Each row below holds a small network's activations on one input, seen along a few directions.
In each table, some parts of the input vary, and every possible input appears once, in random order.
A made-up example of a description, with smaller parts first: line(4) and (point or (values(2) and ring(5)) or line(11)).
Shared parts are said once, and a part with two or three values counts as separate values.

Other details of the inputs vary at random and push rows far along two fixed directions, the same in every table; ignore that.

Rows:
x1: [  6  13 -45  30 -11  23 -77  14 -18 -38 -63  32]
x2: [-20  42 -59 -10  -7  57 -26 -10 -23 -33 -53  48]
x3: [-26   2  12 -35  35 -33  34 -30  26  46  21  -3]
x4: [ 40 -41  22  27 -49  22   3  55  -7 -49  59 -35]
x5: [ 42 -40  26   8 -53  25   5  45 -16 -54  64 -24]
x6: [-14  23  48 -14  29 -41  38 -41   2  28  16  18]
x7: [ 51 -32  32 -22 -65  27  25  43 -33 -40  46 -16]
x8: [ -42   44  -55    8   76  -54  -73  -55   10   66 -109   45]
x9: [-16  36 -66 -12  -3  56 -39  -4 -22 -28 -43  55]
x10: [-19  14  51   8  35 -47  17 -40  19  15  18   3]
x11: [ 35 -39  -2  16 -47  31  18  55  -7 -18  49 -50]
x12: [-21  12  47  27  37 -50  15 -30  27  20  13  -7]
x13: [ -7  11 -75  -8  -9  38 -55   8 -17  -5 -74  25]
x14: [  1 -12  33  11  33 -66  -4 -14  23  42  -1 -22]
x15: [ 28 -42  -9 -34 -54  39  30  45  -8 -27  53 -33]
x16: [ 36 -33  24  32 -49  34  27  50  -3 -36  34 -52]
x17: [-13  -3  26   7  35 -46  24 -21  23  50  -6 -28]
x18: [-10  30 -48  48  -1  42 -62   8 -11 -38 -42  40]
x19: [-15   6  29  29  42 -47  10 -20  30  42  20 -14]
x20: [-26   0  13 -12  38 -33  29 -24  28  54  18 -12]
x21: [ -4   8  50 -24  27 -50  29 -36   0  29   4  16]
x22: [-11  13 -83  -1  -4  41 -54   8 -15  -6 -57  32]
x23: [-11 -15  15 -52  25 -52  19 -25  20  48   1 -11]
x24: [ 35 -34  37  29 -52  30  21  48  -5 -54  40 -41]
x25: [-20  -6  19 -42  29 -40  37 -31  22  42  -2 -11]
x26: [ 31 -24  31  18 -50  41  20  39 -10 -54  69 -23]
x27: [ -6  21 -72 -22  -7  41 -55   1 -27 -29 -48  55]
x28: [-10  17  42 -16  33 -43  27 -34   4  34  28  24]
x29: [  2  16 -67  40  -2  29 -72  15 -14 -21 -53  28]
x30: [-16   1  34 -41  31 -44  32 -34  13  30   4   3]
x31: [-14  32 -72  36   2  50 -46   8 -11  -6 -52  25]
x32: [ 39 -38  14 -40 -60  35  26  44 -20 -39  44 -27]
x33: [  1   1  38 -26  29 -60  12 -29  -1  34  24  22]
x34: [ 37 -32  40  10 -56  34  23  38 -14 -59  45 -31]
x35: [ 14 -23   4   1 -50  56  53  39  -3 -23  43 -48]
x36: [-18  12  35  30  38 -45  22 -26  28  36   9 -19]
x37: [-18  38 -66  38  -2  51 -34   2 -13 -11 -62  18]
x38: [  1 -10  50 -11  29 -68  -9 -28  13  21   8   1]
x39: [-30   9  17 -32  31 -32  46 -37  24  41  10  -9]
x40: [-16  20 -70   2  -6  50 -36   2 -14 -10 -75  25]
Each input here is: ring(5) and ring(8).
- The inputs of x35 and x20 match in every part but the ring(5) part. If x36 is changed in the same way as x35 into x20, which row does it become? => x19
- Change only the ring(5) part in x37. List by row number the other rows that result. => x8, x11, x17, x31
- Start at x6 and move only the ring(5) part, one step at a time. The first step leads to x21. Which rows follow, in order? => x7, x33, x28

Rows:
x41: [  5   1  -6  18  -6   5 -20   8  -5  -9  -6   5]
x42: [ -6   6 -11 -10  -4  22   1  -1  -7  -9  -3  13]
x43: [  4   0  -2  14  -6   4 -20   6  -4 -16  -8   6]
x44: [  4  10   3   9  -3   8 -12   0 -10 -24  -5  13]
x45: [-12  -1  26   8  35 -46   5 -23  25  34   7 -10]
x46: [  2  -1 -21  -6  -6  13  -7   9  -5   3 -10  -2]
x47: [ -2  -1 -15 -13  -8  16  -1   2  -5  -7 -14   3]
x48: [  5   2 -11  20  -4  10 -15   7   0  -5  -8  -1]
x49: [ -5   8 -17  23  -4  16  -1   8   0  -2 -10  -6]
x50: [  8   4   1  12  -7   5 -17   6  -9 -14  -8  10]
x51: [ 40 -48  62 -19 -53  16  77  45  -1 -22 102 -54]
x52: [  1   0  -8  19  -3   8 -19   7   1 -11  -6   0]
x53: [  0  -3 -20  -7  -5  14  -8   9  -2  -1 -10  -3]
x54: [-10   0  28   9  33 -49   3 -21  19  35   9  -6]
x55: [  0   4 -15  22  -3  15  -6   7   0  -2 -10  -6]
x56: [  3  -4 -16 -11  -9  11  -4   6  -9  -2 -15   3]
x57: [-22   6  19  11  36 -41  18 -22  25  36   3 -14]
x58: [ -8   2  24 -22  27 -48  10 -30   8  29  12   6]
x59: [-13   3  25 -23  29 -46  15 -29  13  26  11  11]
x60: [  0  -5 -15 -12  -8  12  -5   5  -6  -6 -15   2]
x61: [ -8   5  39  -1  31 -50   6 -26  13  20   7   5]
x62: [ -3   0 -25  -4  -4  15  -7   9   2   1  -8  -7]
x63: [-20   9  20 -20  30 -34  24 -32  13  37   6   3]
x64: [-18   7  23 -20  32 -34  21 -30  11  36  10   8]
x65: [  2  -6 -19  -9  -5  11  -7   8  -3  -3 -13   1]
x66: [-18   7  20 -24  28 -37  22 -31  18  35  -1  -2]
x67: [ -1   1 -26  -3  -5  14  -6  10  -2   5  -8  -6]
x68: [  6   3   2  11  -6   5 -18   5  -5 -18  -9   9]
x69: [  7   1  -2  15  -7   4 -19   7  -8 -12  -7   7]
x70: [  2   2 -13  21  -3  12 -10   7  -1  -4 -10  -5]
x71: [  0   8 -14 -13 -11  19   4   0  -6  -2 -13   5]
x72: [  3   1 -11 -13  -9   7 -11  -2 -10 -16  -3  12]
x73: [ -3   3 -15  21  -2  15  -7   6   4  -6 -11  -7]
x74: [  1   1 -15 -11  -9  15   0   2  -8  -3 -13   4]
x75: [  5  -5 -19  -8  -6  11  -6   9  -6   1 -13   2]
x76: [  6  11   3  10  -4   8 -11   0 -13 -20  -4  14]
x77: [ -1   6 -11 -11  -5  16  -2   2  -6 -13  -2  18]
x78: [  4   5 -11 -11  -9  10  -4   1 -11 -12  -2  18]
x79: [ -8   7 -14 -11  -7  22   4  -3  -5  -9  -6   8]
x80: [ 38 -54  61  11 -49  12  67  49  10 -22  94 -79]
x81: [  3  -1  -5  17  -5   5 -21   7  -2 -13  -6   4]
x82: [  8   7   3  11  -7   5 -14   3 -12 -17  -7  13]
- What is each input in this table made of? => values(2) and (line(10) or line(11))
- The inputs of x62 and x67 match in every part but the values(2) part. If x80 is changed in the same way as x62 into x67, which row does it become? => x70
- Change only the line(11) part in x53. List by row number the other rows that result. => x42, x47, x59, x60, x62, x65, x66, x72, x77, x79
- Start at x57 and move only the line(10) part, one step at a time. The first step leads to x73. Which rows follow, in order? => x80, x45, x52, x81, x43, x68, x61, x44

Rows:
x83: [  0  -5  22  -9   3 -13  25  -5   7  23  15 -19]
x84: [-29  49 -57  -6  43  -9 -67 -42 -16  16 -86  78]
x85: [  3  -5  23 -19   0 -24  22 -10   3   7  17 -14]
x86: [  0 -10  21  -8   6 -18  30  -3   7  15  12 -13]
x87: [-39  54 -66  -3  43  -7 -63 -47  -6  11 -85  63]
x88: [ 28 -18 -58   7 -71  96 -18  63 -28 -64   0 -10]
x89: [  2  -6  22 -15   6 -19  19  -6   3  13  32   1]
x90: [ -5  -8  28 -16   7 -13  21  -9  11   6  24  -5]
x91: [ 32 -11 -35   1 -76  98 -15  55 -37 -80  -6   5]
x92: [ -5  -3  17  -6   7 -10  25  -4  11  22  23 -19]
x93: [ -4  -8  15  -5   9 -15  30  -3  11  15  20 -13]
x94: [  2 -19  15 -17   5 -20  17   0  10  21  14 -20]
x95: [ 14 -10  52  96  18 -46 -28  12  23  -4  20 -34]
- What is each input in this table made of? => point or (values(2) and line(6))
